A small network was trained on made-up records. Each row is its average activation on records with the value named, seen along a few directions.
Values that are neighbours, or in one group, have similar rows; names and order tell nothing.
In the rows, 500 means zero.
Strong random noise was added to every row along 5 fixed directions; ignore it. To show where, here is one row again and again, with new noise each time:
[205 282 317 401 269 290 472 591 725 328 761 713 322 305 528 785 379 154
 375]
[358 399 335 480 443 499 227 500 620 290 937 652 530 299 503 647 251 329
 352]
[600 620 678 654 625 469 471 698 455 354 600 601 403 520 639 358 584 401
 412]
[527 323 660 402 311 439 636 254 610 636  82 246 480 413 465 528 582 729
 717]
[444 313 552 504 344 324 605 594 620 501 364 488 368 419 540 586 557 433
 548]
[867 649 884 659 639 559 513 385 466 591 357 397 576 556 672 238 636 874
 488]
[313 276 411 419 343 455 444 505 567 400 402 381 445 339 379 621 420 365
 663]


Field VUVEF:
kivip: [505 725 472 384 347 397 665 202 623 617 741 807 454 633 741 598 510 604
 128]
zugi: [601 550 477 573 543 636 438 407 457 588 665 590 672 561 537 517 385 705
 313]
reni: [532 808 563 403 454 522 618 148 504 579 589 715 500 674 624 465 517 597
 259]
kes: [514 691 622 561 681 502 647 760 438 365 470 655 351 628 608 413 692 306
 483]
gira: [513 634 590 550 625 629 390 579 359 310 452 416 438 479 486 318 586 358
 599]
nusir: [406 373 268 475 414 606 386 540 310 548 310 231 643 559 228 511 289 545
 733]
bil: [340 667 412 305 396 674 518 154 434 550 365 402 554 599 340 524 414 489
 611]
vekan: [226 402 223 303 508 449 489 436 584 415 682 509 500 394 315 660 458 270
 590]
notus: [473 388 484 646 505 387 547 989 457 355 382 513 328 514 543 450 658 152
 583]
nik: [502 660 495 598 687 478 506 782 467 404 700 696 415 531 615 463 594 305
 337]
rik: [629 634 630 650 761 414 620 756 449 602 590 607 404 629 592 333 737 481
 448]
sovok: [514 769 528 632 853 611 333 796 318 248 854 715 464 560 541 356 463 235
 366]
fil: [511 403 327 707 627 547 394 978 264 453 455 459 556 589 330 457 387 352
 536]
mas: [428 667 498 292 503 592 556 249 425 483 442 507 509 586 460 532 501 515
 419]
rad: [613 343 634 458 298 356 668 334 647 666 169 401 417 442 621 548 691 684
 583]
kibe: [376 741 573 325 672 644 603 254 400 441 422 364 434 531 346 391 626 397
 726]
VUVEF is arranged as 5 separate groups.
List the group mates of kes, in the order listed.
Answer: nik, sovok
List the group mates of gira, in the order listed.
Answer: notus, rad
List the group mates of kibe, in the order listed.
Answer: vekan, rik
List the group mates of bil, in the order listed.
Answer: kivip, reni, nusir

Field DOL:
gevi: [474 408 244 643 616 497 275 758 468 466 919 612 645 480 431 535 313 448
 399]
pibip: [533 501 623 506 568 625 456 519 405 403 295 378 491 443 461 446 524 444
 616]
togob: [578 626 683 576 539 560 458 410 419 436 516 530 481 560 587 380 526 578
 398]
nukam: [574 519 456 655 605 546 485 807 367 577 431 442 549 595 454 385 489 516
 573]
moze: [360 155 341 475 416 401 518 684 558 533 363 340 493 377 335 655 477 408
 751]
zem: [560 599 503 580 516 520 501 602 405 493 552 601 504 608 585 484 488 472
 421]
kivob: [531 482 493 456 600 571 468 464 466 541 383 279 603 488 320 403 487 587
 705]
kabus: [511 611 445 567 502 555 376 541 392 388 625 576 521 555 541 432 450 422
 419]
gor: [520 452 584 437 445 421 621 425 626 532 359 467 415 438 554 512 630 521
 514]
DOL is arranged as a ring.
List every value one step from moze, in the order listed.
Answer: kivob, gor
List every value one step from togob, in the order listed.
Answer: pibip, kabus
